A small network was shown many inputs. Here are its activations along a few directions, one row for each input.
Each table varies a few parts of the input and shows all the possible inputs, shuffled.
Descriptions start from the smaller parts, as in this example, which fits no table here: ring(5) and (point or ring(9) or (values(3) and line(4))).
Shared parts are said once, and a part with two or three values counts as separate values.
(in the rows, 128 means zero)

Other details of the inputs vary at random and push rows far along two fixed directions, the same in every table; ignore that.

A family of inputs:
row 1: [110 108  81  95 145 157 164 130 101 131 111]
row 2: [149 119 174 192 121  81 112 123 131 108 144]
row 3: [120 126  91  97 137 155  99 149 120 144 115]
row 4: [122 106 108  81 154  99 183 105 118 122 102]
row 5: [139 135 109 126  90 168 132 144 115 151 121]
row 6: [204 110 142 202  93  86 108 101 111 127 163]
row 7: [ 40 160 171  29  97 213 107 116 154 179 172]
row 8: [128  97  84 144 118 132 161 119 119 122 132]
row 9: [164 151 195 179  95 113  87 141 129 132 137]
row 10: [124 109  87 174 142 100 201  75 154  70 114]
row 11: [167 147 173 212 157 100  38 132 144 106 154]
row 12: [144 124 161 157 110 105  83 159 103 176 161]
row 13: [ 97 143  75  86 106 192 192 136 144 131  79]
row 14: [171 120 159 193 148  65  71 103 136  81 140]
row 15: [132 102  65  77 154  79 179  77 147  94  89]
row 16: [ 83 174 107  78 111 183 182 143 150 145  70]
row 17: [ 56 147 103  70 119 200 154 188 138 168  88]
row 18: [109 137 103 109 147 165 102 155 144 129 104]
row 19: [ 82 188 207  52 116 169  61 176 132 145 247]
row 20: [181 115 195 194 120  68  77 140 123 147 173]
row 21: [175  99 150 222 154 119  98 122 117  90 161]
row 22: [174  97  93 134 105  79 204  61 145  91 109]
row 23: [148  87  44 115 148  76 172  59 128  88 110]
row 24: [127 155 206 118 130 146  29 215  76 220 155]
row 25: [ 55 176 150  63 154 191 127 190 123 174  82]
row 26: [125  95  96 128 158  86 207  68 126  61  96]
Each input here is: values(2) or (line(4) and ring(6)).
What sort of input is row 17?
> line(4) and ring(6)
Change only the ring(6) part in row 20. List by row number the other rows that result.
> row 2, row 8, row 10, row 12, row 17
Change only the ring(6) part in row 16. List by row number the other rows that result.
> row 5, row 6, row 9, row 13, row 22

A family of inputs:
row 27: [136  88  85 182 137 114 173  72 142  64 162]
row 28: [120 149 144 130 140 147  85 172 120 172 113]
row 29: [ 95 136 130 117 134 177 115 148 120 128 142]
row 30: [138 146 185 187 107 148  92 142 124 138 177]
row 31: [135  97  67 139 143 105 190  85 136  94  95]
row 32: [ 90 149  93  58 131 146 155 156 126 145  76]
row 33: [169 108 112 172 131  85 144 101 127  84 120]
row 34: [114 141 141  83 125 111 133 148 119 149 149]
row 35: [178 126 163 165 100 127  78 143 105 165 160]
row 36: [157 130 174 182 124 123  71 166 119 156 136]
row 37: [137  97 105 155 133 111 174 104 129 106  98]
row 38: [138  93  83 144 135 109 194  89 134  96  89]
row 39: [169 109 104 178 143  77 131  92 129  84 130]
row 40: [138 119  76 128 146 103 162  99 129  90 102]
row 41: [ 88 149 123  68 122 156 150 171 121 156  73]
row 42: [ 99 139 155  95 125 131  77 154 138 162 143]
row 43: [148 144 182 170 126 140  51 162 146 136 174]
row 44: [114 150 179  86 122 131 112 156 116 170 146]
row 45: [157 151 186 171 127 144  68 136 135 125 168]
row 46: [123  87  80  97 154  82 188  81 136  89 142]
row 47: [154 155 176 175 108 131  78 148 146 127 169]
row 48: [163 143 187 175 121 115  61 173 112 144 138]
row 49: [ 71 169 119  44 108 191 174 144 157 151  90]
row 50: [ 86 129  50  34  89 185 183 133 126 165  83]
row 51: [102 148 153  90 107 136 126 121 141 152 123]
row 52: [112 143 133 101 135 170 108 144 141 121 126]
row 53: [151 105 128 154 135  87 134  54 135  87 148]
row 54: [133  99  69 140 147 106 179  85 137 102  98]
row 55: [ 83 140  79  69 146 165 162 147 129 163  64]
row 56: [104 141 158  94 132 141  69 146 125 152 136]
row 57: [171 114 103 179 149  87 127  98 125  92 123]
row 58: [156  94 130 192 134  97 149 106 124 106 118]
row 59: [ 60 159 104  68 105 188 169 159 134 152 117]
row 60: [113 142 166  79 142 130 110 144 107 157 147]
row 61: [ 55 156 109  56 126 205 166 147 123 150 109]
row 62: [182  82  88 166 111 103 157  86 115 103 145]
row 63: [153 142 194 179 122 114  67 177 110 150 137]
row 64: [143 146 185 155 105 102  61 141 132 148 171]
row 65: [157  77  94 135 162  72 166  58 121  61 155]
What do these inputs look like to the network?
> values(3) or (values(2) and line(8)) or (line(4) and ring(5))
A walk changes only the ring(5) part. It starts at row 61 and steps to row 29. List the rest of the walk in order.
> row 27, row 59, row 30
Change only the line(4) part in row 56. List by row number the other rows that result.
> row 29, row 52, row 65

A family of inputs:
row 66: [211 103 176 214 130  65  52 120 103 121 195]
row 67: [121 151 169 147 149 148  78 168 128 137 126]
row 68: [ 61 133  95  37 129 148 207 120 135 138 102]
row 69: [106 123 126  94 110 122 174   8 181  40 234]
row 70: [161  90  80 164 111  98 201  68 132  91 105]
row 71: [ 87 130  68  38 139 122 199 127 134 131  46]
row 72: [144 126 167 159 154  88  87 130 130 116 142]
row 73: [ 87 117  17  76 143 145 243  95 151  91  28]
row 74: [ 63 172 174  34 130 179  63 212 109 214 140]
row 75: [ 65 176 165  57 129 211  64 219 110 204 131]
row 76: [191  98 116 229 129 101 100 106 125  94 159]
row 77: [164 122 163 162 111  96 114 131 114 137 152]
row 78: [158  91  73 189 118 110 201  72 140  70 116]
row 79: [113 142 122  78 115 166 103 176 113 187  97]
row 80: [171 129 143 184 127 101  89 138 124 137 102]
row 81: [143 145 197 187 121 147  73 159 119 140 175]
What do these inputs look like to the network?
> point or (values(3) and ring(5))
A walk changes only the ring(5) part. It starts at row 74 and steps to row 66. List the rest of the walk in order.
> row 79, row 76, row 75
